A small network was shown many inputs. Here are its activations along a few directions, one row for each input.
Each table varies a few parts of the input and shows all the possible inputs, shuffled.
Descriptions start from the smaller parts, as in this example, which fits no table here: line(4) and (point or line(9) or (values(2) and ring(8))).
Shared parts are said once, and a part with two or three values counts as separate values.
In the rows, zero is written as 128.

Other details of the inputs vary at random and push rows far along two fixed directions, the same in every table; ignore that.

Rows:
x1: [172 112 144 123 120 152 118 116 177 163 120 108 102]
x2: [144  67 128 150 136 170 134 146 162 117 109 115  89]
x3: [ 94 113  61 121 127 126 128 148  83  92 108 135 208]
x4: [180 101 162 142 105 161 116 148 183 145  94  92  86]
x5: [120 144  89  92  97 121 115 122 110 128 106 111 190]
x6: [ 71 158  48 130 148 104 133 132  66  92 123 153 225]
x7: [133 139  61 110  84 150  88 146 143 122  67  88 204]
x8: [150 112  51 116 113 126  62 113 115 102  83 110 187]
x9: [123 110  55 152 139 134 117 149 144 106  93 116 185]
x10: [159 109  58 116 137 115  67 107 121 116  90  84 197]
x11: [138 141 199 143 123 119 143 115 154 162 167 120  73]
x12: [ 78 187 184 103 124  84 156 106  77 131 198 162 128]
x13: [ 99 181  91 121 112 103 118 124  91 118 125 137 180]
x14: [124 154 119 139 100 126 113 124 145 145 125 121 132]
x15: [185 101 100 137 104 164  95 150 184 139  60  58 154]
x16: [121 165  89 104 125 115 116 133 100 119 107  94 209]
x17: [110 100 122 129 142 139 144 144 125  98 134 138 125]
x18: [133 153 192 112 146 111 153 106 111 147 178 162  75]
x19: [175 111 106 130 111 157 105 130 169 145  88 116 115]
x20: [ 65 140  96 100 157 104 151 136  67  82 153 150 187]
x21: [124 168 186 109 156 100 156 100  97 147 189 162  87]
x22: [131  82  83 139 124 146 122 160 144 104 100 116 162]
x23: [111 169 157 122 134  94 144 115  96 135 161 132 137]
x24: [132 133  77  99  90 144  98 142 136 122  77  81 210]
x25: [ 54 153  89  97 171  98 152 123  48  86 153 149 199]
x26: [ 95 119 175 137 158 107 167 140 106 115 183 170  90]
x27: [135 162 144 137 118 130 125 136 135 135 129 130 107]
x28: [119 103 112 148 145 151 139 136 134 107 120 132 114]
x29: [120  93 164 152 155 140 153 135 125 129 148 145  76]
x30: [ 97 185 151  87 145  93 147  94  80 141 187 157 143]
x31: [142  90 176 177 169 132 150 135 161 151 144 131  64]
x32: [139 115 194 122 134 108 117  97 106 118 170 170  54]
x33: [ 58 202 170 101 112  80 151 109  62 122 194 188 127]
x34: [ 85 144  83 133 157 117 140 131 103  92 134 146 173]
x35: [150 123  99 129 106 131 107 134 143 132  90  85 173]
x36: [102 106 142 137 143 136 152 136  99 111 148 156 105]
x37: [ 43 175 147 111 167  87 178 122  46  82 201 200 134]
x38: [147  74  80 159 142 150 116 151 158 130  81  94 160]
x39: [157 118 122 148  95 144 108 138 164 138  92 109 116]
x40: [131 155  95 123 102 127 110 123 135 144 114 120 146]
x41: [139 139  55 113  95 130 100 135 120 121  73 107 190]
x42: [175  92  86 121  78 163  94 138 183 143  59  81 148]
x43: [188 101 221 157 114 164 133 135 215 173 135  97  20]
x44: [164 115  82 119  97 146 101 130 164 148  80  74 170]
x45: [119 170 148 111 138  94 147 112  89 139 159 135 131]
x46: [158 115 108 105 108 149 107 119 158 145 100 108 148]
x47: [127 134  79  82 100 136 107 120 120 126  98 123 191]
x48: [131  93 126 161 168 140 136 134 146 139 118 112 114]
x49: [165 127 185 141 123 133 139 116 171 173 149 110  62]
x50: [ 99 151 159  94 144  76 120  88  52 102 185 175 120]
x51: [136  94 171 169 144 138 152 146 164 127 154 154  52]
x52: [101 110 144 130 159 132 155 133 108 108 152 144 107]
x53: [192 101 160 155 110 168 112 139 218 169 100  63  84]
x54: [146 151 170 146 124 122 139 120 140 154 147 149  56]
x55: [153 124 129 119 109 130 124 130 133 138 107 114 126]
x56: [134 139 110  93 123 124 122 117 107 128 118 133 162]
x57: [133 153  65 108 112 134  99 117 132 138 104 121 180]
x58: [116 159 172 120 108 115 142 114 121 147 160 160  77]
x59: [117  99 114 144 143 132 138 144 117 117 125 134 142]
x60: [ 76 174 172  96 104  95 149 114  79 120 174 169 132]
x61: [143 137 180 145 147 106 111  93 120 131 175 168  48]
x62: [167 122 213 157 112 151 136 140 179 152 136 134  17]
x63: [113 108 115 153 142 144 140 135 120 114 125 143 117]
x64: [136 131 110 108  96 140 112 147 125 115  91 108 163]
x65: [ 70 141  62 107 155  93 136 142  70  89 134 137 232]
x66: [ 85 148 162 149 171 117 170 116 101 110 180 178  81]
x67: [179  55 126 193 127 178 122 154 205 140  87 108  72]
x68: [154  66  84 160 145 165 114 147 167 132  75  85 143]
x69: [ 83 177 175  90 108 107 148 124  85 117 168 162 127]
x70: [121 169  63 102 124 118 108 118  98 123 111 136 192]
x71: [ 97 120 162 135 172 115 162 132 117 114 170 149  98]
x72: [130 133 195 130 107 124 140 119 145 149 157 136  79]
x73: [155  69 133 169 167 161 132 137 187 141 105  90  86]
x74: [150 111 111 128  89 143 107 139 148 125  84 103 148]
x75: [ 71 147 148 122 186  94 166 123  87 107 181 156 131]
x76: [156 114  93 102 107 147 107 128 139 129  86 118 156]
x77: [170 125 214 169 111 158 130 134 207 173 144 124   6]
x78: [127 148 100  99 110 131 113 115 124 135 120 139 153]
x79: [ 86 135 149 136 177  91 162 132 101 119 175 155 126]
x80: [ 91 142 132 155 161 123 154 122  99 116 155 168 113]
x81: [159 125  92 119 111 132 111 131 136 137  88  91 165]
x82: [148 118 123 129 101 134 114 135 143 132  99 102 145]
x83: [146 119 148 121 143 103 101  98 108 123 151 135 107]
x84: [194  86 201 153 104 158 134 134 195 163 116 122  12]
Each input here is: line(6) and (point or ring(5) or (values(2) and line(4))).
Changing only the line(6) part turns x60 into x72. The same change can be made to x84. Which row results?
Answer: x55
Which other rows does x8 become when the line(6) part takes its other values? List them by row number.
Answer: x10, x32, x50, x61, x83
Which other rows does x45 become when the line(4) part takes its other values? List them by row number.
Answer: x16, x21, x23
A walk changes only the ring(5) part. It starts at x9 and steps to x6. List the rest of the walk in order.
Answer: x80, x66, x34
Which other rows does x54 become when the values(2) part takes its other values? List them by row number.
Answer: x40

Rows:
x85: [137 136 207 128 146 138 171 120 138 147 172 176  23]
x86: [129 169  84 128  98 112 104 138 118 132  98 102 198]
x87: [108 136  78 116 135 116 131 148  96 103 102 100 210]
x88: [100 165 102  87 125  99 113  98  67 106 147 155 172]
x89: [128 136 142 103 126 115 138 121 124 141 146 118 145]
x90: [ 99 177 178 114 157 100 154  96  99 144 191 162  96]
x91: [142 119  93 140 140 120 102 131 138 122 105  84 171]
x92: [101 117  66 129 110 133 113 143 106  91 101 131 191]
x93: [172  89 105 127 124 160 113 123 182 149  95 111 116]
x94: [187 102 138 143 119 152 102 128 195 156 101  74 109]
x95: [ 99 188 146 116 103  87 121 119  75 119 148 158 148]
x96: [180  76 116 162 130 150  90 125 171 131  97 104  94]
x97: [117 140  87  83 105 128 114 137  92 106  95 109 202]
x98: [166 111 127 124 115 156 126 149 169 145  90  82 132]
x99: [152 103 132 107 108 136 112 123 143 137 114 105 134]
x100: [164 137 158 172 115 141 128 130 179 173 124 117  62]
x101: [ 66 170 167 104 162  67 167 113  51 113 202 167 145]
x102: [144 128 102 105 110 127  91 117 125 121 105  99 171]
x103: [160  74 106 141 128 145 105 130 150 127 100 114 122]
x104: [116 131 234 133 114 130 156 132 143 140 177 162  31]
x105: [121 127 152 141 159 129 156 133 113 120 152 165  86]
x106: [132 122 161 147 122 157 150 139 177 157 135 124  78]
x107: [132 124 117 144 158 122 115 117 128 122 137 140 113]
x108: [121 163  69 119  91 112  96 121  95 114  98 135 187]
x109: [160  84 144 149 124 148 122 148 155 122  98 101  99]
x110: [ 53 184 155  88 119  95 161 115  49 101 191 202 135]
x111: [112 126 186 138 169 110 158 113 113 134 189 184  60]
x112: [142 107 102 137 109 166 123 143 178 136  99 121 118]
x113: [ 96 133 110 137 125 120 138 150 122 107 123 113 173]
x114: [ 95 174  92  91 142 101 122 100  80 112 149 157 173]
x115: [151 109 182 149 109 156 141 150 193 155 128 108  71]
x116: [162 134  96 154 104 140 104 130 166 146  94 119 111]
x117: [136 136 149 124 138 146 155 131 142 150 129 124 103]
x118: [129 120  72  88 110 129 105 116 106 117 102 124 191]
x119: [135 115  94 129 128 116  92 125 117 107 106  99 169]
x120: [109 149 147 106 145 117 154 108 113 147 161 143 128]
x121: [ 94 135 158 156 146 128 164 137 130 129 161 148  98]
x122: [146 119 150 115 116 146 135 127 128 130 123 144  90]
x123: [129 121 143 150 157 138 155 138 133 135 130 126 105]
x124: [163  82 129 151 129 156 121 142 149 122  99 122  92]
x125: [ 86 148 134 121 166  99 155 114  84 127 169 154 148]
x126: [108 144  64 127 154 113 110 120 102 116 114 108 204]
x127: [168  67 120 145 121 144 103 137 166 132  94  87 122]
x128: [106 118 194 150 124 120 150 138 130 115 162 151  70]
x129: [107 117  72 143 128 142 124 146 132 105 107 132 166]
Describe the family of inputs behind these rows.
Answer: ring(5) and (point or (values(2) and line(4)))
Changing only the ring(5) part turns x91 into x126. The same change can be made to x89. Which row results?
Answer: x120
Changing only the ring(5) part turns x88 into x94. The same change can be made to x108. Which row results?
Answer: x86
Which other rows agree with x102 in the ring(5) part? List them by row number.
Answer: x95, x97, x99, x104, x109, x119, x127, x128
Which other rows does x109 become when the ring(5) part takes its other values? List them by row number.
Answer: x87, x105, x123, x124
Which other rows does x93 become when the line(4) part takes its other values? List them by row number.
Answer: x85, x112, x114
Which other rows does x125 become when the ring(5) part takes its other values? List them by row number.
Answer: x101, x103, x111, x127
